A small network was trained on made-up records. Each row is its average activation on records with the value named, seen along a few directions.
Related values have similar rows: they may be neighbours, one step apart, or belong to one group.
(in the rows, 500 means zero)
Strong random noise was added to every row along 6 fixed directions; ignore it. To show where, here is one row again and again, with new noise each time:
[472 403 716 481 481 365 516 589 507 489 495 319 457 607 624 454 754]
[302 695 601 441 421 519 319 556 485 384 389 407 377 401 394 520 559]
[442 509 356 660 472 494 676 720 534 587 547 574 383 483 393 441 333]
[431 628 452 572 426 488 508 505 582 517 427 599 497 559 310 531 457]
[467 397 487 605 521 514 547 534 485 492 546 566 571 590 479 494 447]
[497 344 544 521 626 641 462 454 392 413 610 504 582 432 552 500 459]
[562 192 618 690 576 518 758 620 548 648 660 477 459 520 612 398 662]
[337 369 448 677 501 555 510 639 428 449 559 598 548 575 478 477 333]


Values of Ral:
t3: [474 570 464 650 379 523 607 523 627 624 479 684 472 524 377 467 432]
t8: [698 326 568 422 595 483 552 524 437 543 546 380 491 426 810 434 623]
t9: [585 417 270 416 457 247 513 604 372 474 455 480 586 776 715 509 345]
t2: [485 529 390 461 531 379 614 650 459 510 546 435 427 465 517 475 403]
t5: [500 489 630 449 445 565 464 338 589 539 535 520 535 537 453 529 698]
t4: [614 545 571 419 496 466 438 267 581 557 402 451 564 478 537 576 682]
t6: [545 356 560 618 509 574 569 424 593 577 597 579 574 625 516 498 556]
t7: [607 347 632 563 528 550 621 406 631 711 490 498 419 365 618 449 802]
t1: [680 697 277 285 653 576 398 340 363 346 532 530 628 368 401 565 143]
The values of Ral form 3 separate groups.
Which other values are in the same group as t2? Give them in the order they are listed.
> t1
Which other values are in the same group as t6? Give them in the order they are listed.
> t3, t5

Values of Tet:
g6: [535 485 615 354 647 548 388 417 397 350 555 412 541 431 541 502 492]
g5: [641 160 466 718 644 484 852 635 508 632 716 588 542 594 536 384 418]
g4: [492 418 464 487 512 594 401 433 407 489 545 537 580 537 618 516 457]
g2: [418 347 528 648 561 482 518 652 454 514 474 427 463 416 599 488 575]
g3: [413 306 509 678 515 646 441 341 487 386 561 765 830 706 443 588 405]
g8: [377 762 281 580 436 596 357 419 541 482 319 690 484 388 264 606 288]
g1: [467 556 460 525 304 405 559 524 584 610 450 541 465 636 517 476 545]
g7: [635 431 543 336 552 430 498 455 470 511 531 395 509 523 670 488 602]
g9: [510 464 360 597 569 725 545 406 470 464 649 709 639 449 314 513 196]
The values of Tet form 3 separate groups.
Which other values are in the same group as g1? Give them in the order they are listed.
> g4, g7
Which other values are in the same group as g9? Give them in the order they are listed.
> g6, g5, g3

Values of Mig:
m10: [629 394 218 763 394 487 782 623 635 729 590 850 642 863 455 467 239]
m3: [105 728 320 758 183 314 376 720 634 591 172 591 362 680 305 574 456]
m5: [824 268 235 471 620 342 701 249 472 673 578 749 841 874 580 595 496]
m4: [662 582 462 442 511 317 521 414 543 343 479 471 633 821 406 548 344]
m1: [459 141 450 750 758 758 414 480 306 423 590 641 708 375 635 505 270]
m9: [812 452 748 387 694 536 708 293 709 611 518 370 329 159 522 502 973]
m7: [118 547 622 680 370 303 425 742 463 310 370 536 561 696 410 497 487]
m6: [727 570 696 222 466 157 613 412 604 453 522 289 652 878 419 511 704]
m8: [ 42 359 577 762 220 518 449 653 523 499 581 706 584 858 567 430 404]
m2: [667 506 593 258 483 612 285 292 395 550 439 320 511 299 705 479 664]
The values of Mig form a line.
Going along Mig from m6 by way of its neighbour m4, in what order are m3, m5, m7, m2 met?
> m7, m3, m5, m2
Name the neighbours of m8, in listed order.
> m10
